A small network was trained on made-up records. Each row is its average activation on records with the value named, seen along a few directions.
Values that are neighbours, or in one group, have similar rows; names and order tell nothing.
(in the rows, 500 means zero)
Random noise pushes rows far along 5 fixed directions. That doesn't count. These rows show it; they differ only by the noise:
[383 461 361 413 483 449 543 503 664 463 498 485 423 329 483 552 476 437]
[441 487 629 598 559 557 577 366 365 444 433 368 465 502 541 671 498 406]
[298 374 116 378 268 454 435 625 878 532 804 646 512 226 358 523 518 496]
[372 523 446 760 353 640 389 281 321 600 771 712 503 664 693 746 859 666]
[430 390 487 764 341 816 512 455 389 632 812 627 612 675 519 645 732 535]
[488 478 714 630 612 631 642 377 304 451 364 316 473 571 551 649 483 369]
[502 485 509 490 652 617 696 474 534 505 337 499 377 512 588 480 541 417]


MUV, 13 values:
mibi: [675 459 696 697 472 685 451 403 296 536 616 505 712 671 239 422 440 438]
peno: [562 487 490 347 583 499 506 591 547 369 605 440 439 308 256 407 375 407]
feku: [310 570 326 475 350 208 214 373 550 501 788 862 402 293 558 817 696 777]
bazok: [559 566 775 550 400 363 395 494 267 472 183 268 573 632 655 630 445 562]
podez: [594 646 533 434 787 186 516 197 539 368 418 800 382 307 544 522 413 568]
rufe: [561 506 701 526 457 692 595 537 352 569 392 395 469 803 605 508 623 532]
feb: [488 489 538 437 584 381 569 663 540 507 267 451 485 588 620 536 396 549]
rizef: [368 693 101 252 372 204 250 648 646 493 553 473 374 336 631 317 599 699]
laraz: [648 494 789 705 555 579 554 343 292 391 377 383 684 579 429 587 456 556]
kade: [603 425 669 697 616 431 328 289 430 374 867 569 631 317 244 576 330 347]
soro: [397 423 305 495  13 654 277 855 593 805 619 339 903 816 565 281 523 586]
giz: [596 429 312 538 626 630 665 582 751 600 852 851 511 413 230 173 446 317]
toso: [435 477 373 277 352 307 360 612 596 412 587 396 434 288 356 514 370 536]
MUV is arranged as a ring.
A walk along MUV starts at rufe and steps to its neighbour toso. Put feku, feb, laraz, giz in the order it reaches them. -> giz, laraz, feb, feku
Name the neighbours of mibi, in listed order. -> kade, soro

GADAB, 11 values:
gel: [444 439 512 383 579 423 581 586 611 396 477 490 416 259 365 612 352 443]
sib: [524 432 464 464 590 444 550 640 537 416 505 341 559 375 316 371 222 351]
muful: [529 614 482 247 531 353 480 644 598 442 215 409 283 431 672 462 561 580]
bufu: [433 452 463 529 528 475 583 389 603 556 456 694 427 480 570 545 547 534]
debem: [567 490 362 353 648 698 736 700 686 585 406 496 369 534 468 132 504 363]
bedun: [494 536 300 370 466 502 536 671 585 506 429 386 462 501 516 258 462 446]
vur: [441 593 467 443 349 177 335 341 557 441 469 471 592 398 529 632 447 562]
gedol: [475 664 602 439 579 423 443 296 424 492 347 436 286 550 683 532 662 511]
bopa: [690 434 691 635 520 725 530 518 371 609 447 459 728 766 492 442 496 478]
bezof: [370 513 460 445 604 373 572 382 596 397 452 669 342 329 506 643 486 558]
lud: [667 447 583 437 661 481 573 638 477 424 270 286 585 451 421 363 234 367]
GADAB is arranged as a ring.
A walk along GADAB starts at vur and steps to its neighbour bopa. Put muful, bufu, debem, bezof in the order it reaches them. -> debem, muful, bezof, bufu
Name the neighbours of sib, in listed order. -> bedun, lud
